These are the activations of a small neural network, seen along a few directions. Each row is one input.
In each table, some parts of the input vary, and every possible input appears once, in random order.
A made-up example of a description, with smaller parts first: one of 4 places along a line, together with either a single point or one of 11 places along a line or (one of 3 separate values, together with one of 8 places around a ring).
Shared parts are said once, and a part with two or three values counts as separate values.
(in the rows, 128 means zero)

Other details of the inputs vary at random and push rows far along two fixed directions, the same in every table; ignore that.

A family of inputs:
R1: [121 142  90 103 172 194 112 189 107 156 200]
R2: [130 160 147 127 148 162 131 245  67 199 188]
R3: [105  40 139  87 116  42 104  80 136 130 112]
R4: [ 93  33 135 121 123  50 123  83 147 143 113]
R5: [159 193 131 154 102 169 140  91 137  91  83]
R6: [149 162 128 147 109 122 149 115 136  93 105]
R7: [137  91 135 145  84  71 154  60 164  92  32]
R8: [161 153 111 164  94 177 155 127 136  77  79]
R9: [103  87 118 116 165  94 109 126 145 172 161]
R10: [166 197 134 147  97 162 153  93 139  84 103]
R11: [138 146 103 129 173 183  85 183 121 152 213]
R12: [113  57 141 113 129  33  97  73 158 145 115]
R13: [ 78  48 152  98 125  41 133  99 113 126  89]
R14: [ 90  90 144 121 159  86 132 152 114 143 168]
R15: [141 170 116 114 183 182  81 152 135 170 214]
R16: [166 177 123 150 103 178 150  93 152  96  80]
R17: [ 78 106 179 104 108  82 125 178 100 201 158]
R18: [162 186 116 165 101 160 140 116 133  82  78]
R19: [153 169 119 169  93 170 145 127 120  73  82]
R20: [100  95 132 105 168 106 108 103 147 182 169]
R21: [113 158 116 103 172 171 132 204  88 136 199]
R22: [159 156 107 135  90 181 158 128 123  72  72]
Each input here is: either one of 2 separate values or (one of 4 places along a line, together with one of 5 places along a line).

A family of inputs:
R23: [ 90  74 172 116 154  41 134 105 140 170 122]
R24: [150 107 108 158 116 120 131  93 157  82 109]
R25: [ 64  89 132  88 200  99 128 171 107 173 188]
R26: [125 104 132 124  85 126 143 112 134 120  71]
R27: [ 63  85 137 107 207  90 125 189 116 176 183]
R28: [133 112 149 123  95  81 138  82 130 118 100]
R29: [166 195  96 152  78 199 168 137 117  66  92]
R30: [ 88 118 148  96 187  98  96 163 105 183 192]
R31: [119 106 159 104 134  69 128 107 130 139 115]
R32: [179 220 112 157  85 220 137 155 140 107 127]
R33: [114 116 139 113 121 100  99 137 124 153 151]
R34: [124 161 117 114 166 160 127 194 109 120 159]
R35: [129 124 125 128 112 125 107  68 141  85  85]
R36: [131 135 119 119 132 133 132 162 104 112 142]
R37: [129 119 151 131  81  83 151  62 150 106  62]
R38: [126 101 159 124  85  67 150  51 142 109  64]
R39: [ 84  83 136  89 207 119  99 129 128 170 196]
R40: [171 223 121 150 113 206 151 142 130 105 115]
R41: [134  82 122 133 105  65 126  53 164 124  56]
R42: [ 95 106 124 111 167 133 114 103 145 144 149]
R43: [119 101 112 112 160  94  87 117 129 158 137]
R44: [155 163 108 134  96 195 153 145 104 105 119]
R45: [139 136 122 121 137 152 113  99 141 100 118]
R46: [ 72  65 147 101 147  40 115 125 116 132 116]
R47: [121  85 141 115  93 105 142 100 127 127  75]
R48: [141 110 102 134 110 128 135  84 163  87 112]
R49: [ 94  43 149  95 126  49 122 125 114 148 122]
R50: [132 132 151 137 100 100 142  92 147 118  83]
R51: [ 97  91 132 135 155  95 137 157 102 141 151]
R52: [133 179 116 128 151 199 117 178 109 160 205]
R53: [135 151 118 110 161 189 107 214 102 160 173]
R54: [116 116 124 118 126 131 110 161  97 133 142]
R55: [175 184 122 150  44 170 154  93 153  84  70]
R56: [ 91  91 149  97 172  89  95 166 118 190 202]
R57: [ 98  87 167 129 151  53 134 107 128 160 124]
R58: [104 110 135 104 159 109 140 153 112 128 142]
R59: [147 114 161 127  83  80 149  63 138  96  66]
R60: [117 147 132 130 137 128 122 142 129 155 156]
R61: [ 99 114 154  89 193 106 120 159 108 187 200]
R62: [ 82  86 140 112 146  71 144 133 133 132 110]
R63: [134 133 140 112 124 124 112 150 132 148 156]
R64: [119  94 150 132  64  69 145  58 154 115  69]
R65: [200 178  95 147  88 165 127  90 148  79  61]
R66: [178 226 105 154  93 218 144 132 119  94 125]
R67: [117 164 122 122 163 152  89 181 101 161 197]
R68: [ 82  86 151 129 181  90 102 167 115 200 205]
R69: [143 116 135 155  91 136 141 128 124 110  68]
R70: [112 144 115 140 200 181 102 154 127 149 189]
R71: [137 185  98 118 183 218 129 229  79 142 225]
R72: [ 85  69 164  94 145  42 136  84 129 166 128]
R73: [127 131 119 130 118 156 139 160 115 132 131]
R74: [ 86  45 151 100 124  50 102 122 116 157 104]
R75: [112 120 141 110 157 127 111 160 114 171 197]
R76: [114  56 122 102 150  67 108 102 153 121 146]
R77: [145  98 110 132  93  95 114  70 152  70  89]
R78: [165 133  98 153  87 144 140  81 170  61  85]
R79: [110 122 121 119 137 117 117 158  96 122 148]
R80: [124  83 147 136  98  98 141 118 138 127  65]
R81: [178 207 119 165  93 208 136 156 139 111 129]
R82: [ 73 116 119  98 189 123 130 181 112 165 183]
R83: [146 173 104 148 108 178 153 158 114  93 119]
R84: [182 198 122 170  45 178 151  98 149  75  67]
R85: [157 138 106 149 133 138 121 110 150 129 101]
R86: [186 240 103 150 119 230 122 177 112 102 157]
R87: [122  84 138 140  93  93 148 112 127 118  79]
R88: [116  95 139 136 129 106 125  68 159 108  90]
R89: [174 184 125 159  51 158 125  99 129  70  74]
R90: [174 191 132 153  69 152 130  96 128  68  65]
R91: [ 84 110 124 107 201 143 100 138 140 169 188]
R92: [130 168  98 126 144 212 134 198  98 148 180]
R93: [124  98 116 138 172  99 106 123 138 168 138]
R94: [114 118 129 121 132 149 125 166 124 157 126]
R95: [148  82 120 125 101  92 136  62 159  75  94]
R96: [144  84 115 147 102  91 135  69 172  80  86]
R97: [123  98 132 123 107 109 133  37 151  92  75]
R98: [109  92 155 139 115  79 125 113 144 150 124]
R99: [145 105 135 123  85 120 151 112 112 100  91]
R100: [171 225  90 168 129 246 151 202 101  92 151]
R101: [167 182 105 171 103 211 147 169  99  98 118]
R102: [150 152 144 156 101 122 144 103 142 108  84]
R103: [142 200 114 154 159 198 118 194 118 153 191]
R104: [194 174 121 149  55 194 157 119 124  65  47]
R105: [134 213 113 121 186 220 128 203 110 170 212]
R106: [180 190 128 187  63 154 150  96 133  74  67]
R107: [ 71  55 152 125 160  40 138 127 122 140 115]
R108: [121  86 116 112 144  87 116  81 142 154 114]
R109: [140 169 124 114 155 185 114 189 115 166 209]
R110: [113 144 139 102 196 138 100 192 109 181 209]
R111: [146  78 126 120 106  66 128  50 151 116  64]
R112: [ 99  85 165 135 150  56 125 112 129 158 128]
R113: [129 172 118 116 155 191 115 183 116 173 210]
R114: [128 122 137 135  71  84 148  62 147 109  72]
R115: [187 235 108 178 108 242 132 182 122 113 153]
R116: [105  91 104 104 186 130 108 142 138 151 208]
R117: [ 93  87 109  98 201 102  98 139 137 204 183]
R118: [119 103 127 122  98  99 159  99 113  98  96]
Changing only one part turns R32 into R113. The same change can be made to R84. Which row results? -> R52
Changing only one part turns R35 into R88. The same change can be made to R79. Which row results? -> R100
Changing only one part turns R34 into R27. The same change can be made to R63. Which row results? -> R81
What do these inputs look like to the network? -> one of 8 places along a line, together with either one of 3 separate values or one of 4 places along a line or one of 5 places along a line
Which other rows agree with R114 in the place on the line of 8? List them by row number. -> R26, R29, R37, R42, R48, R55, R64, R82, R92, R105, R117
Which other rows does R116 become when the choice among 3 separate values takes its other values? List them by row number. -> R97, R108
Which other rows does R99 become when the place on the line of 8 takes its other values? List them by row number. -> R44, R49, R54, R73, R87, R92, R101
A walk changes only the place on the line of 8. It starts at R74 and steps to R53. List the rest of the walk in order. -> R104, R47, R26, R94, R80, R69
Which other rows does R63 become when the place on the line of 5 takes its other values? List them by row number. -> R31, R56, R86, R110

A family of inputs:
R119: [159 201 108 111 158 228 101 148 114 117 164]
R120: [163 236 102 139 185 245 107 172 117 122 170]
R121: [151 218  99 117 121 238 143 205  98 124 170]
R122: [ 95  80 136 101 173 119 132 111 141 154 167]
R123: [153 198 117 170  67 147 173 113 128  77  42]
R124: [132 160 109 117 184 201  96 226  73 179 190]
R125: [157 132 115 134 132 157  98 128 144 105  92]
R126: [105 107 162 141  68  75 138  84 128  88  80]
R127: [ 56  71 157 123 221  76 140 176 106 213 191]
R128: [139 199  88 113 139 220 122 156 134 117 166]
R129: [129  66 162 126  80  58 125  95 135 102  25]
R130: [158 187 133 195  65 147 155 104 116  59  61]
R131: [ 51  67 164 107 218  82 138 179 114 210 200]
R132: [ 95 189 114 109 168 187 125 220 106 167 201]
R133: [ 79  42 132 106 106  41 133 119 123 160  91]
R134: [186 175 106 168  60 198 183 122 114  75  67]
R135: [168 151 127 178  47 162 135 131 133  52  58]
R136: [ 92  83 156 105 128  99 118 144 100 145 173]
R137: [108  50 167  85 115  23 141 105 120 137 126]
R138: [172 240 116 149 152 214 145 209 105 111 179]
R139: [ 97  55 171  85 116  18 138 101 124 136 124]
R140: [ 78  68 180  93 129  32 120  96 117 149  92]
R141: [194 160 123 161  58 144 151 139 141  55  55]
R142: [ 96  53 176  79 120  46 123  96 106 149 100]
R143: [129  85 187 154  42  37 108  30 171 155  79]
R144: [146 132  96 148 103 152 115 106 126 100 135]
R145: [ 73  42 114  96 218  96 115 153 122 213 218]
R146: [162 161 111 154  50 162 152 140 144  70  40]
R147: [158 190 103 153  81 161 154  78 164  63  54]
R148: [ 69  61 176 130 120  28 129  98 125 135 115]
R149: [152 123 183 132  70  72 104  50 159 173  66]
R150: [ 43  84 124  76 209  82  97 154 140 201 210]
R151: [146  84 120 125 105  95 109  63 136 107  53]
R152: [ 51  74 142 110 223  81  84 150 128 191 232]
R153: [142 112 138 133 115  60 142  59 164  87  84]
R154: [135 122 160 132  48  69 128  58 178 170  72]
R155: [ 92  26 128 127 125  48  96  78 139 137 120]
R156: [117  43 122 100 132  23 123  78 142 141 130]
R157: [ 40  88 148  89 198  70 122 187 115 210 195]
R158: [189 216  88 121 159 236 121 181 119 109 207]
R159: [188 181 151 148  85 125 120 109 160 163 136]
R160: [141 148 117 167 152 153 155 103 144 114 109]
R161: [ 93 107 142  93 180 100  92 113 130 158 151]
R162: [147 119 130 149 122  57 144  61 155  93  79]
R163: [145 186 125 132 134 225 158 179 106 120 160]
R164: [157 214  77 115 145 249 123 178 125 121 184]
R165: [ 96  62 149  96 147  17 119  74 158 132 131]
R166: [125 141 118 140 184 205 129 237 114 163 188]
R167: [144 166  99 115 172 172 124 229  83 168 228]
R168: [171 181 144 128  59 167 146  96 110  65  50]
R169: [130 138  97 138 207 215 109 209 140 159 201]
R170: [122  59 167 117  74  69 177  65 133 104  57]
R171: [137 168 150 134 123 142 135 132 108 114  93]
R172: [113 169  88 111 159 191 126 227  88 179 206]
R173: [117  31 124 107 140  26 112  85 146 142 119]
R174: [ 81  91 158 108 130  98 114 141 104 144 172]
R175: [183 152 115 145  79 187 167  69 151  60  71]
R176: [182 220 129 174  88 179 152 118 104  73  44]
R177: [167 137 113 140  99 132 140 153 110 109 112]
R178: [171 150 115 177  38 163 141 111 112  60  60]
R179: [137 168 111  91 201 210  88 181 102 163 215]
R180: [101  62 133 127 150 108 142 155 110 170 136]
R181: [116  63 144 140  49  48 142  70 116  98  67]
R182: [ 66  57 113  92 200  89  86 177 151 193 186]
R183: [120 156  68 117 186 205  97 203 119 173 205]
R184: [137  77 145 103  91  43 137  37 161  85  80]
R185: [134 159 116 174 134 142 120 103 134  99 125]
R186: [129  97 161 147  92  17 163  75 132 100  53]
R187: [166 171 117 160  87 178 165  70 162  59  63]
R188: [ 98  79 134 103 154 109  98 116 126 143 187]
R189: [164 194 103 129 129 210 123 186  76 133 146]
R190: [151 189  62 129 133 214 125 163 124 129 162]
R191: [ 68  45 128 113 204  90  67 174 139 183 213]
R192: [134 144 122 132 108 160 113  98 135  88 140]
R193: [ 66  83 159  81 201  53 112 189 108 198 223]
R194: [ 81  93 158 116 156 101 150 145 122 160 148]
R195: [116  36 136 112 142  29 107 103 168 129 113]
R196: [178 194 111 175 105 203 169  89 157  63  74]
R197: [161 195  96 169  88 157 155  79 156  69  50]
R198: [201 190  88 148  80 199 128  89 124  69  67]
R199: [110 137 126 124 205 122  99 132 117 164 156]
R200: [133 205 109 115 116 212 141 187 107 122 156]
R201: [145 187 141 145 173 213 113 191 140 235 230]
R202: [159 179 117 166  68 166 129  70 152  43  80]
R203: [140  66 115 146 104 104 147  64 154 106  63]
Changing only one part turns R190 into R198. The same change can be made to R121. Which row results? -> R142
Changing only one part turns R185 into R162. The same change can be made to R126. Which row results? -> R193
What do these inputs look like to the network? -> one of 5 separate values, together with either a single point or (one of 2 separate values, together with one of 8 places along a line)
Which other rows does R199 become when the choice among 2 separate values takes its other values? List them by row number. -> R176
Which other rows does R152 become when the place on the line of 8 takes its other values? List them by row number. -> R144, R155, R185, R188, R191, R192, R202
Which other rows does R127 become when the choice among 2 separate values takes its other values? List them by row number. -> R160
